These are the activations of a small neural network, seen along a few directions. Each row is one input.
Each table varies a few parts of the input and shows all the possible inputs, shuffled.
A made-up example of a description, with smaller parts first: one of 4 places along a line, together with either a single point or one of 11 places along a line or (one of 3 separate values, together with one of 8 places around a ring).
Shared parts are said once, and a part with two or three values counts as separate values.

Other details of the inputs vary at random and push rows far along two fixed directions, the same in every table; ignore that.

Table:
r1: [-32 -12 -93 -80  31 -10 -12  79  81  53  -9  54 -21 -47]
r2: [ 16 -21  37  32 -12 -17 -10 -48 -55 -20  13 -29  18  26]
r3: [-22  14  48  16 -21   4   6   0 -79  14 -18 -68   3  60]
r4: [-49  38  38 -60 -36  13  16  38 -32  44 -11 -49 -40  50]
r5: [ 35   2  11  38  -2   0  27 -56   3 -54  21  25  19 -25]
r6: [-20  41  64  -2 -43  17  17 -10 -56   8   7 -63 -12  61]
r7: [ 46 -38  27  59  15  -5 -24 -56  -5 -42  -5  29  14 -22]
r8: [ 52 -12 -17  64   6  -6 -11 -34  19 -45  28  11  50 -22]
r9: [-20   4  45   2 -20  -6  -6   0 -67  21  -8 -64  -7  57]
r10: [-35   6 -93 -61  32   3   6  83  72  50 -28  44 -12 -41]
r11: [ 47 -14 -20  54   7  -3 -14 -31  21 -41  35  14  37 -16]
r12: [ 39  -5   7  23   3  -8   6 -71  13 -53  36  32  15 -34]
r13: [-42  24 -59 -81  35  10  30  55  59  28 -22  51 -45 -44]
r14: [-15 -25 -81 -41  68 -14   7  25  54   8 -16  64 -28 -62]
r15: [ 36 -28 -15  44  24 -11   8 -49 -10 -42  -1  22  26 -30]
r16: [-48  32  73 -42 -51  27   1  42 -31  43 -32 -39 -45  57]
r17: [-45  25  16 -36 -35   6 -12  70 -23  65  -7 -64  -9  62]
r18: [ 58 -30  11  70  -2   1 -35 -36  36 -38  17  30  38 -29]
Description of these inputs: one of 3 separate values, together with either a single point or one of 5 places along a line.
The inputs of r15 and r10 match in every part but the choice among 3 separate values. If r9 is changed in the same way as r15 into r10, which row does it become? -> r17
Which other rows does r1 become when the choice among 3 separate values takes its other values? List them by row number. -> r2, r12

Table:
r19: [-70  36  21 -76 -44  17  10  34 -35  48 -31 -22 -47  49]
r20: [  0  -9 -83 -21  30  -1  21  34  68   6  -9  51  -2 -50]
r21: [ 49 -26  17  69 -10  -4 -20 -65   4 -45  16  19  44 -31]
r22: [-34  27  18 -24 -21  27 -13  62  11  50 -10 -24 -20  32]
r23: [ -6 -10  -4  21  15   2  -1  -2 -39  -4  -5 -33   4  23]
r24: [ -4 -35 -36 -10  50 -12 -19  16  32   5 -10  49 -24 -38]
r25: [  2 -14 -60 -10  20 -12   5  18  47  -4  20  38   7 -39]
r26: [-44  18 -10 -24  -1  -4   3  41 -22  36 -26 -32   0  30]
r27: [-10   2  75  32 -36  -2 -24 -11 -64  11  -3 -61  21  58]
r28: [ 40  14   8  60 -12   9  -7 -32   3 -40  37 -18  39   6]
r29: [  2  -3 -22 -31  16  -2  35   8  40 -31  -1  57 -18 -53]
r30: [ -3  19 -33 -32  11  13   7   1  53 -10  13  67 -39 -25]
r31: [  7   6 -79 -46  33  -4  -6  44  73  16  18  44  -9 -43]
r32: [ 49 -20  -8  74  -5  -4   5 -54   5 -56  41   8  52 -17]
r33: [-38  29  22 -60 -24   7  29  36 -26  22 -30  -5 -27   7]
r34: [-48  11   1 -51  -8  -5  -1  52 -36  55 -14 -46  -2  52]
r35: [-46  18  -9 -36 -25  -1   0  43 -26  51 -11 -34  -5  24]
r36: [ 40 -10  26  38   0  -8  31 -77  10 -48  41   9  10 -28]
r37: [ 35 -18  25  48 -21 -13 -26 -48 -12 -31  16  -2  32 -11]
r38: [  9  -1 -54 -49  29  -2 -23  46  84  21   3  55 -22 -45]
r39: [ 32  16   5  48 -13  -3 -12 -22  -2 -30  43 -18  31   6]
r40: [ -6  -1  67  44 -28   0 -22 -11 -73   3 -18 -68  -4  65]
r41: [  1   5  34  -7  13   5  19 -11 -41 -25 -17  -1 -26   6]
r42: [  7  29   1  20 -17  25   7  15  -5   9   9 -30  16  23]
r43: [ 42 -11  18  44 -19  -2  11 -84   5 -75  35  34   9 -11]
r44: [  4 -30 -84 -37  62 -25  -5  19  41   1  -5  45 -21 -41]
r45: [-52  13   6 -56  -1  11  10  24 -33  26 -31  -4 -66  39]
r46: [  0   7  47  20 -53   1  -8 -20 -72  10  20 -75  39  60]
r47: [ 58  13  37  49  -2  12  18 -58   4 -75  40  28  18 -29]
r48: [  1 -22 -28 -35   9  -7 -19  15  37  20  -7  34   0 -32]
r49: [ -7  11 -27 -28  11   2 -23  45  59  19   1  28 -21 -23]
r50: [ 62 -48  16  61  24 -17 -28 -60 -16 -48  21  11  18 -12]
r51: [  1  -5  24  19 -25   9 -11   4  -1   0   0 -19  10  13]
r52: [-22   6   2   0   1 -10  -4  12 -30  11   2 -30  19  24]
r53: [ 47 -30  -8  70  27 -18  -8 -62 -25 -53  30   2  30 -14]
r54: [-24  20  73   6 -40  12   6 -36 -75 -10  -3 -43  -5  70]
r55: [-13  -2 -43 -52  59 -20  30  -9  55   2  -9  53 -28 -65]
r56: [-61  32  37 -67 -12   9  31  54 -44  37 -41 -22 -35  35]
r57: [-39  20  -3 -51 -34  -2   1  59 -21  49  -5 -55 -12  50]
r58: [ 43 -22  22  66   9  -4 -11 -49  -2 -32  -3  18  37 -16]
r59: [ -3 -32 -59 -19  59   0  -7  29  50  14 -38  61 -32 -53]
r60: [  6 -24 -33  -6  14 -11 -11  15  57  -2   7  48  -3 -40]
r61: [ 53  11  34  43   5   7  18 -81  16 -53  48   3  14 -26]
r62: [-31  36  14 -32 -28  29  -7  70   8  58 -30 -30 -27  37]
r63: [  1   7  -2  18 -22   8  10  -1 -25  12  -8 -22  26  12]
r64: [-11  -7 -31 -22   3   6   0  40  51  21 -28  27 -15 -25]
r65: [ 58 -26  15  74  -9   1 -10 -63   4 -41   8  24  45 -29]
r66: [-14  -5 -50 -59  70 -18  25   2  47  10 -19  48 -61 -57]
r67: [  9  -3  75  28 -56   5 -17 -10 -50   7  18 -64  22  64]
r68: [ -9  10   0  12   0   2  10  10 -28  14 -18 -26  21  27]
r69: [-62  33  29 -71 -23   7  34  28 -26  61 -20 -45 -39  27]
r70: [-13  17  44  30 -54   8  -3 -13 -68   7   0 -79  34  55]
r71: [  1 -23 -86 -16  64  -4   8  22  41   1 -26  47 -18 -49]
r72: [ 46 -30  22  71  16  -9 -20 -61   3 -49  12  20  44 -24]
r73: [-32  -2  15 -41  -6  -8 -18  44 -12  49 -25 -20 -12  32]
The inputs of r38 and r50 match in every part but one. If r61 is changed in the same way as r38 into r50, which row does it become? -> r66
Describe the family of inputs behind these rows. -> one of 5 places along a line, together with either one of 3 separate values or (one of 2 separate values, together with one of 4 places along a line)
A walk changes only the place on the line of 5. It starts at r22 and steps to r51. List the rest of the walk in order. -> r21, r72, r40
Which other rows does r53 become when the place on the line of 5 takes its other values? List them by row number. -> r25, r35, r39, r52
Which other rows does r45 become when the choice among 3 separate values takes its other values? List them by row number. -> r41, r66
Which other rows does r54 become when the choice among 3 separate values takes its other values? List them by row number. -> r55, r56

Table:
r74: [  6  -3  -7   8  -7  -2 -16  10  16  14   6  -4  17  -2]
r75: [-19   9 -44 -45  27   4  23  22  40  13 -15  39 -27 -37]
r76: [-30  -1 -49 -45  28  -4   6  50  21  34 -22  12 -20 -16]
r77: [ 51   0  17  46  -4   0  -4 -49  25 -47  41  17  22 -23]
r78: [  4   4  14   0   5  -2   5 -22  -6 -20  10   7 -15   0]
r79: [-18   7  24   6 -18  -2  -5   1 -47  20  -3 -52  10  43]
r80: [-10   5 -41 -43   8   3  10  26  46   7   2  43 -11 -33]
r81: [ 60 -16  10  75  -1  -1 -16 -47  10 -50  30   9  50 -18]
r82: [  1 -11   2  14   6  -5  -5  -8 -18  -7  -6  -4   1   5]
r83: [  6  -8 -41  -6  17   1 -10  26  46   8   1  29   5 -32]
r84: [-19  16 -32 -50   7   8   4  40  42  22   1  24 -31 -13]
r85: [-32  13 -37 -65  15  -2  24  40  28  26 -13  25 -28 -23]
r86: [-14  -8 -25 -15  26  -2   0  20   6   9 -18  20 -11 -12]
r87: [ 43 -17  22  36   4 -11   9 -68  -3 -57  19  27  18 -28]
r88: [-17   7  11  -3 -28   6 -11  26 -22  29  -4 -38   4  41]
r89: [  4  18  17   9 -21  14   6  -3  11   1   7  -3   4   1]
r90: [-16  19  49   8 -28  11  12 -17 -46  -1  -8 -32 -11  38]
r91: [  0   4 -27 -26   4   2   8  17  50   1   8  38   0 -37]
r92: [ 59 -24   5  75  -7 -10 -23 -65   1 -52  36   4  52 -10]
r93: [ 63 -22   4  80  -3  -4 -16 -58  -1 -58  34   7  48 -14]
r94: [  3   7 -23 -21  23  -2  12  -3  27  -9   9  24 -18 -26]
r95: [-20  -1  31   7 -17  -2 -10  -3 -48  15  -9 -42   4  42]
r96: [-13 -15 -39 -33  40  -6   0  30  30  13 -28  37 -21 -31]
r97: [-22  18  43 -27 -14   5   8  10 -30  17  -8 -28 -31  32]
r98: [-24  13  14  -8  -9   4   3  28 -36  23 -16 -44  -1  39]
r99: [ 25 -24  -4  30  21 -11  -6 -31  -2 -27   0  18   9 -23]
r100: [ 38 -29  14  47  11 -16 -14 -58 -15 -36  10   7  24 -13]
r101: [-24   7  11  -7 -12  -1   1  18 -36  29  -9 -44  -2  37]
r102: [-33  24  55 -18 -42   6  13   6 -57  17  -9 -47 -14  53]
r103: [-14 -22 -51 -28  38  -9  -3  21  33  11 -17  39 -17 -32]
r104: [  5  12   6   7 -17  12   6  -9   7  -9   7   4   3   0]
r105: [  1 -24 -25  -9  29 -12  -4   0  18   0 -14  26  -9 -27]
r106: [-24  24  72  -2 -41  14  12  -6 -63  16 -19 -57 -18  58]
r107: [-27  23  29  -9 -37  14  -8  44 -40  37 -13 -58   0  62]
r108: [  8  -4  -6  11  -7  -1 -11  13  16  10   6  -5  15  -1]
The inputs of r84 and r94 match in every part but one. If r93 is changed in the same way as r84 into r94, which row does it become? -> r76
Describe the family of inputs behind these rows. -> one of 5 places along a line, together with either one of 3 separate values or one of 4 places along a line
